Each row below holds a small network's activations on one input, seen along a few directions.
In each table, some parts of the input vary, and every possible input appears once, in random order.
A made-up example of a description, with smaller parts first: one of 8 places around a ring, together with either a single point or one of 9 places around a ring or (one of 2 separate values, together with one of 6 places along a line).
Shared parts are said once, and a part with two or three values counts as separate values.
In the rows, zero is written as 128.

Other details of the inputs shift rows strongly along two fixed directions, in all tables alike. That doesn't count.

Table:
R1: [136 110 173 119 102 143 216 144 145 184 107 126]
R2: [163 170  86 137 192 129 130 130  74  38 151  98]
R3: [136 105 163 188 102 103 110 163 135  92 156 165]
R4: [151 112  98 122 143 147  88  95 153 146 150 144]
R5: [155 130 119  75 118 118 106 115 121 186 125 126]
R6: [ 65 109 172 147  87  89 126 166 128  82 115 150]
R7: [163 152  91  78 113 134 135 155 138 191 124 112]
R8: [151 137  88  72 138 125 108  86 117 185 119 145]
R9: [156 131 133  94 128 151 156  80 103 180 105 109]
R10: [ 93 129 105 132 105 130 168 167 142 165  92 128]
R11: [100 112 198 167  95 151 127 173 122  64 139 174]
R12: [147 122 147 128  83 160 217 164 139 177  96 122]
R13: [112 112 165 135  83  84 123 165 130  72 148 180]
R14: [118 124 105 165 177 118  63  96 124  71 154  87]
R15: [108 144 116  86 148 117 129 128 133 188 109  83]
R16: [ 98 110 191 131  94 128 149 166 109  69 131 168]
R17: [121 155 141  42 136 166 142 134 124 167 120 119]
R18: [145 115 140  95 140 198 104 108 133 172 136 102]
R19: [138 159 113  47 130 119 113 131 143 165 137 129]
R20: [163 162  54 140 169  98 126 125 108  67 151 141]
R21: [ 97  87 198 159  90 165 131 170 150  66 154 162]
R22: [138 146 129  74 101 154  70 123 144 184 128 145]
R23: [105  81 159 160  79 144 143 123 182 195 104 108]
R24: [131 152  93 160 187  68 138  86 113  79 131  83]
R25: [154 118 139 123 102  95 182 135 160 176 128 134]
R26: [127 134 118 154 131 127 106  85 130 169 102  97]
R27: [148 140 103  67 131 159  52  96 154 154 153 121]
R28: [138  81 178 144  86 184 167 123 164 182 120 126]
R29: [137 138 120 128 160 177 109  94  99 136 125 143]
R30: [161 152 100  64 152 115 119 118 133 185 139 107]
R31: [141 179  95 108 169 139 122 139  87  34 144 117]
R32: [105 151  82 145 198  84 124 102 107  75 133 114]
R33: [150 166  71 142 192 137 146 117  78  45 144 126]
R34: [ 68  92 172 178  94 120 101 164 163  64 143 142]
R35: [155 155  73 134 198  77 119  99 108  59 166 142]
R36: [115 105 156 111 111 156 167 131 110 157 106 162]
R37: [117 153  94  92 123 137 134 152 131 191  96  80]
R38: [140 132 140  74 134 160 129 111  95 174 115 113]
R39: [107 141  84 152 185  83  96  81  85  63 125 123]
R40: [145  92 161 186  87  65 168 138 134  89 137 165]
R41: [146 139 141 103 141 186 101 111 106 176 122 113]
R42: [149 171  86  76 121 123 112 152 131 122 137 129]
R43: [158 147  82 165 181 107  70  84 102  64 162 155]
R44: [ 88 155 122  58 129 126 118 134 143 180 104 101]
R45: [138 151 104  68 174 164 154 100 109 174 119 121]
R46: [137  80 163 180 103 115 112 161 164  88 166 153]
R47: [ 80 139 133 155  99  98 145 196 135  61 121 132]
R48: [105  71 178 189 107 165 158 153 146  86 148 173]
R49: [ 83  96 170 172 100  83 141 163 121 100 117 134]
R50: [110 117 132 206  98  81 192 172 140  84 110 118]
R51: [177 134 113 145 130 119 103  86 133 151 132 128]
R52: [ 65 109 183 180  82 115 107 177 144  87 121 157]
R53: [149 157 117  66 175 154 139 110 103 163 131  92]
R54: [101 132 108 144 144 140  92 101 124 158 106 128]
R55: [140 105 178 153  90 170 163 125 135 179 107 137]
R56: [152  80 156 145  69 142 144 127 189 194 132 139]
R57: [108 106 148 142  93 100 157 115 135 175  88 114]
R58: [192 167  57 158 169  78 134 103 108  56 153 108]
R59: [108 122  87 171 182 124  75  81 126  72 147 114]
R60: [ 97 112 158 149 103 136 105 149 140 173 103 119]
Each input here is: one of 3 separate values, together with one of 4 places along a line, together with one of 5 places along a line.
The inputs of R46 and R3 match in every part but the place on the line of 5. If R28 is changed in the same way as R46 into R3, which row does it become?
> R55
The inputs of R42 and R22 match in every part but the place on the line of 5. If R47 is changed in the same way as R42 into R22, which row does it become?
> R52
Which other rows does R18 become when the choice among 3 separate values takes its other values? List them by row number.
> R14, R46
Which other rows does R3 become when the choice among 3 separate values takes its other values? List them by row number.
> R41, R60
Start at R20 and move only the place on the line of 5, one step at a time. The first step leads to R35. Which rows follow, in order?
> R8, R43, R4

Table:
R61: [114 101 176 149 106 125 163 142 141 138 119 141]
R62: [152 148  89 102 174 111  93  78 110 101 146 111]
R63: [151 154  93  77 149 143  91  94 129 140 132  98]
R64: [131 105 165 176 110 119 141 167 130  53 153 149]
R65: [127 106 153 192 116 104 146 153 137  69 151 169]
R66: [141 162 100  72 148 127  87  95 108 158 125 108]
R67: [124 145 104  58 120 157 108 113 131 195 107 126]
R68: [112 107 168 169 109 118 154 148 111  83 130 148]
R69: [139 140  94 182 163  95 105  97 109  33 148 121]
R70: [133 140 108 167 169 100 104 105 109  24 151 107]
R71: [130 137 135 172 124  79 218 181 116  63 136 145]
R72: [133 165  92  98 176 146  97  84  98 130 121 106]
R73: [ 94 103 153 143  93 135 153 158 153 134 124 133]
R74: [ 97 110 159 188 129 117 151 160 130  60 136 152]
R75: [115 109 148 199 103  95 137 157 137  77 132 142]
R76: [103 106 162 149  99 142 153 161 124 129 113 150]
R77: [119 105 151 153  92 110 136 161 151 145 123 155]
R78: [143 138 115 138 162  89  98 110 111  76 152 122]
R79: [133  99 152 142  90 143 149 154 146 161 125 158]
R80: [122 110 154 199 109 114 151 148 135  73 137 149]
R81: [164 159  90  92 149 152  96  87 124 159 131 113]
R82: [148 139 126  66 132 155 121 100 136 204 121 117]
R83: [133 136 124  64 112 176 119 128 125 208 106 131]
R84: [106 106 150 106  82 149 145 162 163 173 124 141]
R85: [109  96 157 158  99 110 148 152 151 152 117 136]
R86: [130  92 160 150 100 130 152 154 144 137 135 156]
R87: [116 144 100 160 170 100 105 107  95  34 140 128]
R88: [126  99 149 133 108 147 152 132 141 179 114 132]
R89: [109  92 152 158  99 116 158 142 154 138 119 142]
R90: [107 101 164 174 111 133 153 163 131  91 140 138]
R91: [137 148 127  69 126 153 119 106 121 182 119 125]
R92: [ 90 104 148 183 121 107 146 159 135  58 132 150]
R93: [120 131 140 113  80 101 217 196 144 185  98 130]
R94: [125 144 112 167 181 115 110 109 103  38 160 115]
R95: [112 112 162 125  95 149 149 164 154 150 136 146]
R96: [140 133 112 161 175 110 118  93 113  80 145 119]
R97: [157 153  71  87 159 136  88  76 125 160 129 112]
R98: [123 148 115 166 170  80 100 106  87  35 146 117]
R99: [156 154  98  98 168 157  96  86 107 133 127  83]
R100: [150 123 134  68 116 164 127 114 135 214 115 121]
R101: [143 168  89  88 174 142  88  91 100 121 136 121]
R102: [106 113 174 130  91 138 161 146 134 155 110 142]
R103: [124 145 109 147 164  98 110  94  94  51 140 120]
R104: [136 129 136 120  97 118 222 183 126 157 109 134]
R105: [125 137 113  78 138 178 118 112 125 201 102 107]
R106: [161 164 100  88 168 147  90  90 118 124 141  99]
R107: [107 112 161 123  99 149 148 166 152 151 122 156]
R108: [132 131 115  74 128 146 124  91 137 205 105 101]
R109: [122 121 157 111  99 161 146 140 152 181 110 116]
R110: [ 97 119 142 111 104 144 133 153 147 188 100 124]
R111: [123  96 156 191 109 121 155 149 132 102 130 152]
R112: [160 163  79  99 154 127  76  91 120 144 132 104]
R113: [109 119 145 113  99 134 126 161 151 163 130 131]
R114: [158 154  79  92 143 139  91  86 128 149 129 111]
R115: [141 139 111 139 164 130 103 120 106  66 163 123]
R116: [136 163  81  74 169 139  76 101 118 155 126 103]
R117: [119 132 115  72 117 159 118 129 148 190 110 127]
R118: [136 139 111 141 164 128 106 124 107  63 151 133]
R119: [111 103 150 168  95 111 144 154 149 145 115 141]
R120: [124 103 139 115  98 129 142 136 158 174 122 144]
R121: [134 163  90  79 155 132  80 105 109 151 123 114]
R122: [119  99 153 183 115  84 135 160 141  80 148 156]
R123: [119 143 105 172 177  93  96 118 104  35 158 108]
R124: [132 143 116 144 151  91 110 110 103  38 154 135]
R125: [114 110 155 121 102 121 141 138 144 178 109 122]
R126: [172 156  83 100 157 151  89  85 110 139 136 110]
R127: [121 108 171 115  82 145 152 157 131 158 120 154]
R128: [142 139 104 184 178 103 112  95 104  49 150 128]
R129: [113  99 144 135  84 138 154 141 160 187 103 140]
R130: [120 112 162 110  78 138 133 169 162 175 116 130]
R131: [142 157  99  94 156 136  88  96 122 150 119  79]
R132: [154 144  99 115 181 131 103  75  95 113 136  98]
R133: [ 92 113 159 171 105 104 139 167 127  95 120 148]
R134: [144 124 127  87 123 154 128 113 147 204 120 128]
R135: [124 132 128 115  91 102 220 179 139 155 105 133]
R136: [149 136 110 107 125 163 119 102 126 183 111 108]
What is each input in this table made of?
> one of 4 places along a line, together with either a single point or (one of 2 separate values, together with one of 9 places around a ring)
The inputs of R130 and R63 match in every part but the place on the line of 4. If R110 is changed in the same way as R130 into R63, which row does it become?
> R92
Which other rows does R97 become when the choice among 2 separate values takes its other values? List them by row number.
> R129
